A small network was trained on made-up records. Each row is its average activation on records with the value named, seen along a few directions.
Related values have similar rows: they may be neighbours, one step apart, or belong to one group.
In the rows, 500 means zero.
Strong random noise was added to every row along 11 fixed directions; ignore it. To show where, here is one row again and again, with new noise each time:
[550 188 422 537 730 409 418 644 393 471 413 597 539 503 640 502 281 634
 619 418 430]
[482 475 375 562 474 396 356 333 397 386 492 525 675 372 324 439 682 535
 395 440 637]
[504 592 459 433 543 409 528 258 424 430 618 437 631 482 502 570 527 361
 304 471 537]
[572 437 696 488 499 467 426 623 520 481 529 510 533 235 473 438 445 368
 558 372 344]
[586 542 621 485 339 509 362 594 338 742 487 609 260 488 459 182 463 661
 672 526 587]
[467 515 381 441 657 467 586 249 407 493 519 496 526 598 449 526 590 529
 340 614 583]
[353 456 386 634 509 596 373 518 611 425 386 581 525 348 316 539 664 559
 476 400 496]
[569 599 783 305 612 608 248 631 361 528 527 590 333 285 403 600 453 223
 479 206 471]
[490 315 463 653 601 538 550 611 528 425 408 472 516 350 514 548 424 494
 556 451 440]
[618 459 538 550 486 335 441 442 450 431 533 515 762 483 593 479 495 582
 497 491 606]
[412 576 381 398 508 559 613 355 525 592 546 440 310 526 420 435 506 401
 423 565 276]
[887 604 624 399 385 424 487 619 459 470 476 376 633 710 718 538 399 491
 712 526 470]
[518 499 566 586 491 563 682 572 698 401 509 418 521 469 556 462 478 465
 603 531 473]


Values of F:
f4: [394 262 519 518 536 409 418 673 550 603 482 675 405 387 548 312 345 608
 676 468 321]
f5: [567 458 645 622 495 532 732 411 455 581 497 384 501 250 445 485 548 409
 415 685 452]
f1: [514 407 531 531 544 458 489 506 330 529 536 514 430 403 507 382 455 508
 497 486 644]
f9: [173 285 501 535 605 335 632 412 777 489 654 683 600 349 413 196 567 703
 452 667 439]
f2: [550 563 564 307 320 382 311 565 688 608 490 611 589 547 477 417 582 581
 639 551 170]
f13: [366 511 534 445 524 411 552 390 449 470 718 497 522 512 596 525 327 371
 263 382 542]
f12: [378 300 381 491 733 400 431 502 558 405 513 660 643 519 504 423 500 640
 466 452 463]
f6: [247 448 360 402 603 418 328 491 619 399 570 642 572 495 483 574 459 479
 460 331 486]
f11: [585 516 566 471 522 570 524 574 433 481 472 433 485 422 430 552 556 371
 459 487 441]
f3: [379 413 510 469 657 477 466 469 480 536 520 642 468 512 514 532 491 558
 441 523 522]
f7: [404 473 466 525 448 509 504 623 598 430 558 530 512 713 617 510 392 609
 534 414 611]
f8: [431 611 556 297 464 551 647 525 564 339 648 343 397 689 488 456 419 285
 516 432 476]
f10: [464 526 493 721 352 492 673 474 742 607 450 450 661 493 653 618 566 638
 482 706 375]
The values of F form a line.
Q: Name the neighbours of f1, in listed order.
A: f5, f10
Q: Name the neighbours of f8, in listed order.
A: f7
Q: Name the neighbours of f11, in listed order.
A: f13, f12
Q: Name the neighbours of f4, in listed order.
A: f2, f3

Values of T:
t6: [422 469 453 639 609 685 545 476 397 694 388 493 325 386 487 659 465 487
 367 558 470]
t10: [334 395 402 625 597 563 559 455 360 483 485 441 393 280 411 633 409 343
 339 417 584]
t13: [401 454 576 694 452 524 525 599 664 571 450 538 645 399 629 717 418 574
 435 514 415]
t9: [594 496 522 530 432 546 558 533 521 508 456 465 428 453 385 279 608 562
 642 596 503]
t8: [697 384 363 493 656 517 660 450 329 355 402 258 505 508 528 663 460 312
 498 537 414]
t3: [544 318 363 514 560 458 408 567 398 458 369 442 504 357 376 597 509 434
 532 447 292]
t7: [358 443 293 585 441 530 487 528 649 412 477 543 434 520 453 338 525 576
 614 447 457]
t4: [749 521 654 523 480 581 388 649 184 583 330 449 432 520 427 646 539 498
 519 532 724]
t1: [467 259  86 465 590 367 576 383 481 272 433 320 588 380 280 433 597 376
 475 530 174]
t11: [409 649 502 460 199 424 354 528 552 543 678 553 484 614 576 324 406 553
 520 342 528]
t2: [518 652 525 269 353 433 583 419 576 632 617 434 423 664 539 380 471 455
 498 615 164]
t12: [519 563 287 658 426 615 536 385 353 623 333 414 420 555 454 670 592 550
 408 622 567]
t5: [475 286 326 632 647 508 788 446 506 440 417 418 436 522 481 413 512 588
 555 719 533]
The values of T form a line.
Q: Name the neighbours of t13, in listed order.
A: t10, t2
Q: Name the neighbours of t7, in listed order.
A: t12, t5
Q: Name the neighbours of t9, in listed order.
A: t6, t8
